[[  3   2  -3  -8  10  -9   4   2  -1  -4  -7  -8   8   4   4  -1]
 [  7   8   8   6  -3   2   1   6  -9  10   6   2  -2   2   5  -1]
 [  7   3   2   0   5  -9  10   7  -2   2  -1  -6   8   8   6  -1]
 [ -2   2   7   8  -8   6  -3  -2  -1   6   9  10  -6  -2  29  -1]
 [ -1   4   7   8  -8   5  -3  -2  -3   7  10   9  -4  -2 -13  -1]
 [ -3  -2   0   6  -8   8  -7  -3   3  -1   5   8 -10  -7  -2  -1]] value -1

[[  5   1  -6   9  12  -8   9  13   1  -3  10   6   7 -13   3  -6]
 [  8 -22 -14  -9  11  16  -6  13  -1   3  -6   2  11  -6 -13   1]
 [ -2   7  -4   6  -6  -8  12  13  -7  -3  -4   6  -2  18  -9 -12]
 [ -8   9 -14  -8  -2  14  -9  13  -4  -6   5 -12 -29  14  -3   5]
 [-10 -10  -3  -6  -6  -2   0  13   4  -3  -1   3   1   7   3   4]
 [ 10 -14  -3  -2   3  -2   5  13  -6   8   2  -9 -14  -5 -10  -9]
 [ -7   7 -13 -10  -1  16  -7  13  -4  -5   2 -12 -28  14 -15   5]
 [  9 -11  -3  -9   7  -7   6  13   4   2  -4  -6  -6 -19  -9 -13]
 [  2   5 -13  13   1  -9  10  13  -6  -4   7  10  -1  11  -6 -11]
 [  9  -5   3   9   5   3  -5  13   2   4  -2   3  -4   7   2   2]
 [ -8 -15   4  11   9  10   7  13   9   5   3   6  10 -14  -3 -15]] value -15

[[ -7   9  -1 -10   1 -13   9  -9   9   7   1   0   6   9  -4  13]
 [ -2  15  37  28 -20  26  -4  28   2   4 -20 -20 -24  12  28 -23]
 [ -8   6   7  -6   4 -10   8  -6   7   9   3   1  13   6  -1  22]
 [-14   7  11 -14   4 -21  13 -14  11  19   1  -1  12   7  -5  26]
 [-13   9   8 -14   2 -20  12 -13  12  17  -1  -3   6   9  -5  19]
 [ -8   9  32  12  -6   6   4  12   3  13  -8 -10   0   6  15   8]
 [ -8   5   7  -8   6 -12   9  -7   6  10   5   3  17   5  -2  27]
 [ -8  11   3  -7  -2 -10   8  -7  10   8  -3  -4  -1  11  -1   7]
 [ -5  10   2  -3  -2  -5   6  -3   7   3  -2  -2   1  10   1   7]
 [ -5   7  20   8  -2   4   4   8   3   7  -2  -3   7   5  10  13]
 [ -7  10  14   2  -4  -1   6   2   6   8  -5  -6   0   9   6   7]
 [-11   9  -6 -20   5 -24  13 -20  12  11   4   2  10   9 -12  22]] value 22

[[29  0  2 -2 28  0 10 21  1  6  5 20  5 15  2  4]
 [ 6  2  3  1 12  0  5 10  0  5  3  8  4  6  1  2]
 [ 2  2  3  1  9 -1  3  8  0  4  3  6  4  4  0  2]
 [16  0  3 -1 23  0  9 17  1  5  2 16  5 12  2  3]
 [ 9  2  9  1  8  1  4 16  0  8  2  8 10  4  3  7]
 [ 4  3  6  2  4  0  2  9  0  6  2  4  7  2  1  4]
 [ 9  0  2  0 24  0 10 15  2  3  2 14  3 13  2  2]
 [29  0  7 -1 18  1  7 21  0 10  4 17  9  9  4  8]] value 8

[[-31 -34  30  28  10  31  -4 -17 -10  17   8   9  10   6]
 [-20 -26  28  25   2  33  -4 -22   3  27   7   5  16   4]
 [-20 -20   0 -11  22 -11   7 -12   5  -7   7 -16  26   2]
 [-16 -14  -9 -15   1 -13  -2 -19 -11 -18   0 -12  24   5]
 [ 10  -5   1 -25 -21  -6   7 -11  -8  -3  11 -18  -6   0]] value 0

[[  1 -11 -13  12 -23  -3  -8   5]
 [  4  -5 -17  18 -33  -1 -15   9]
 [  2  -4 -11  11 -20  -1  -8   5]
 [  2  -4 -10  10 -18  -1  -8   5]
 [  2  -4 -11  11 -20  -1  -8   5]] value 5
---
[ 25  12 -22   3  28] ==> 28, 25

[  4  34 -14 -23  19] ==> 34, 19

[ 11  20 -35   2] ==> 20, 11

[ 25  15  23 -39  37 -17] ==> 37, 25

[[ -2   5 -14 -19 -29  -5   2]
 [  5   3  -1  -2   2   0   6]
 [ 38  -1   9  -9 -18   7  15]] ==> 38, 15

[[  0   2   3   1  20   3 -36]
 [  0  -1  -2  -1  -9  -2   9]
 [ -1  -2   0  -2  -5  -2  10]] ==> 20, 10

[-34 -22  23 -27] ==> 23, -22
---
(852, -308, -53, -859, -701, -456) yields -308
(8313, 1797, 8434, 6623) yields 1797
(233, 76, 52, 217, 246, 40) yields 76
(5, 81, 30, 39, 41, 26) yields 81
(16, 95, 51, 209, 9) yields 95
(-49, 40, 29, 8, -32, -12, 32) yields 40
---
[[-17  -5  14 -21  -3  10]
 [ -2 -12  24  -3 -29  16]
 [ -2 -20  36 -19   0  33]] -> -17

[[ -6  -5  -6  -8]
 [ 18  12   4   8]
 [ -7  -7 -26 -28]] -> -6

[[-14 -33   4  17 -26  24  -4]
 [ 27 -20  29  23  25  20  11]
 [ 28 -24  34  20  24  30  17]] -> -14

[[ 28  -9 -13  10  10]
 [ 38 -18  -1   0   4]
 [ -4   5   9   4   0]] -> 28

[[ 29  32   6 -32]
 [ 28  25 -17 -27]
 [ 25  33 -24  35]] -> 29

[[ 32  18 -29   8 -17 -11  13]
 [ -8  -9  29  -7  15   1 -15]
 [ 27  10   0   1  -3 -11  -1]] -> 32

[[ 25 -17 -31  -7]
 [-29  -6   2  31]
 [ 25 -17 -31  -7]] -> 25

[[-38 -13  14 -37]
 [ 30  37  30  33]
 [ 12 -34 -10  -4]] -> -38
---
[-7 28 19  8] Out: -7

[[  3  -3  -5  13]
 [ -7  -1 -25  -1]
 [  1  19 -31  -1]] Out: 3

[ 14 -29 -11  12   6  -3] Out: 14

[[-29 -30 -11 -12   4 -28]
 [ 24  17   6  12  -9  25]
 [-14 -21  29  36 -12 -14]] Out: -29

[[  8  19 -33   7  -1  19]
 [ -5  -2 -21  -8 -14  -1]
 [-11  11  -6 -11 -13  15]] Out: 8

[[ 18   1   8  22   9 -27 -16]
 [-14  -1  -4  -6  -3   9  11]
 [ 11   2   8  25  10 -28 -12]] Out: 18
---
57  88  94  10
49  93  95  10
57  45  79  56
→ 45

149  195   92   66   53
115  167   44  115   52
 73   79   78   69   77
→ 78

-661   234   320  -162   -83  -222
 -51  -392   -38  -493  -237   -44
 528  -988   334   317   -45    -1
→ 317

5  4  5  5  4  3
2  8  6  3  4  1
4  4  5  5  4  4
→ 5

139  148  161  147
 85   47   55   54
180  228  194  215
→ 228

4252  5361  9025  4601  6253
4771  3205  3505  8609  4447
4381  4794  8525  6123  7773
→ 8525

7  4  7  7  7  7
3  8  2  2  3  3
6  5  6  6  6  6
→ 6

8  8  7  7
7  7  6  6
1  1  2  3
→ 1
---
5646  6018  2412  7827  5591  6593  4171
5083  2316  5612  4045  5027  5954  8178
6734  5120  4361  4222  3854  3301  7032
| 5646

978  818  600  222 | 978

785    4  316  441  457 | 785

 20   30  156   89  101
 14  155   58  231  190
| 20

4  4  8  3  7  2  5
2  7  2  5  7  6  4
4  3  6  3  4  4  5
| 4

127  113  158  165  174   29
102  146  208  135  135  123
| 127

2509  7954  4588  4882 | 2509
---
array([ 7, 38, 42, 92]) gives 7, 92

array([[79, 72, 60, 61],
       [82,  2, 21, 48],
       [80, 51, 25, 13]]) gives 79, 13

array([98,  8, 20, 71]) gives 98, 71

array([205,  86,   1, 241, 158, 122, 185]) gives 205, 185

array([[ 26, -30, -20, -22,  50],
       [-29,  10,   3,  40,  -6]]) gives 26, -6

array([335,  65, 950, 451, 342]) gives 335, 342
---
 240   132   257   589  -817 -> -817, 240

 991   435   206   172
 275  -450   143   124
   7  -229   268  -504
-> 172, 7

2  3  2  7  5
8  7  6  2  5
-> 5, 8

223  597  950  513  718 -> 718, 223

-994  -637   713    12   601 -> 601, -994

  4   17    5   40    6  -33 -> -33, 4

46  36  20  12  55  77
76  31  53  40  49   3
64  48  53  25  73  60
-> 77, 64
---
2986	9581	6930	7117	4197
5826	3839	7566	1734	8591
7525	5772	2393	7986	3018
-> 7566, 9581

110	29	122	200	82	104	216 -> 200, 216

357	455	922	842	109	499	51 -> 842, 922

813	855	786	382	690	760	114 -> 382, 855

8481	9215	2620	9335	7064 -> 2620, 9335

76	87	69	81	25 -> 69, 87

168	696	441	43	-501	445	-992 -> 43, 696

37	40	48	21	77 -> 48, 77
---
17.675,-12.594,-2.583,-18.303,-3.221,-20.368,14.249 => 14.249, 17.675

27.104,122.196,-11.457,-62.058,-144.804
53.346,22.444,126.961,30.230,124.024
=> -144.804, 53.346

-15.71,-197.40,-175.23,-18.88,153.02,-18.08
-16.34,64.49,-194.39,-20.13,154.09,-21.43
-16.71,-79.27,25.25,-12.21,-61.34,-11.61
=> -18.08, -16.71

0.17,-0.14,-0.11,-0.07,-0.11 => -0.11, 0.17

0.225,1.334,-0.054,-0.575,-0.319
0.224,0.888,0.280,0.232,-0.040
1.219,0.299,-0.193,-1.367,0.742
=> -0.319, 1.219

0.111,-0.136,-0.096,-0.096
0.109,-0.131,-0.138,-0.051
0.171,-0.200,-0.085,-0.093
=> -0.096, 0.171

11.32,-10.39,-11.96,4.07 => 4.07, 11.32
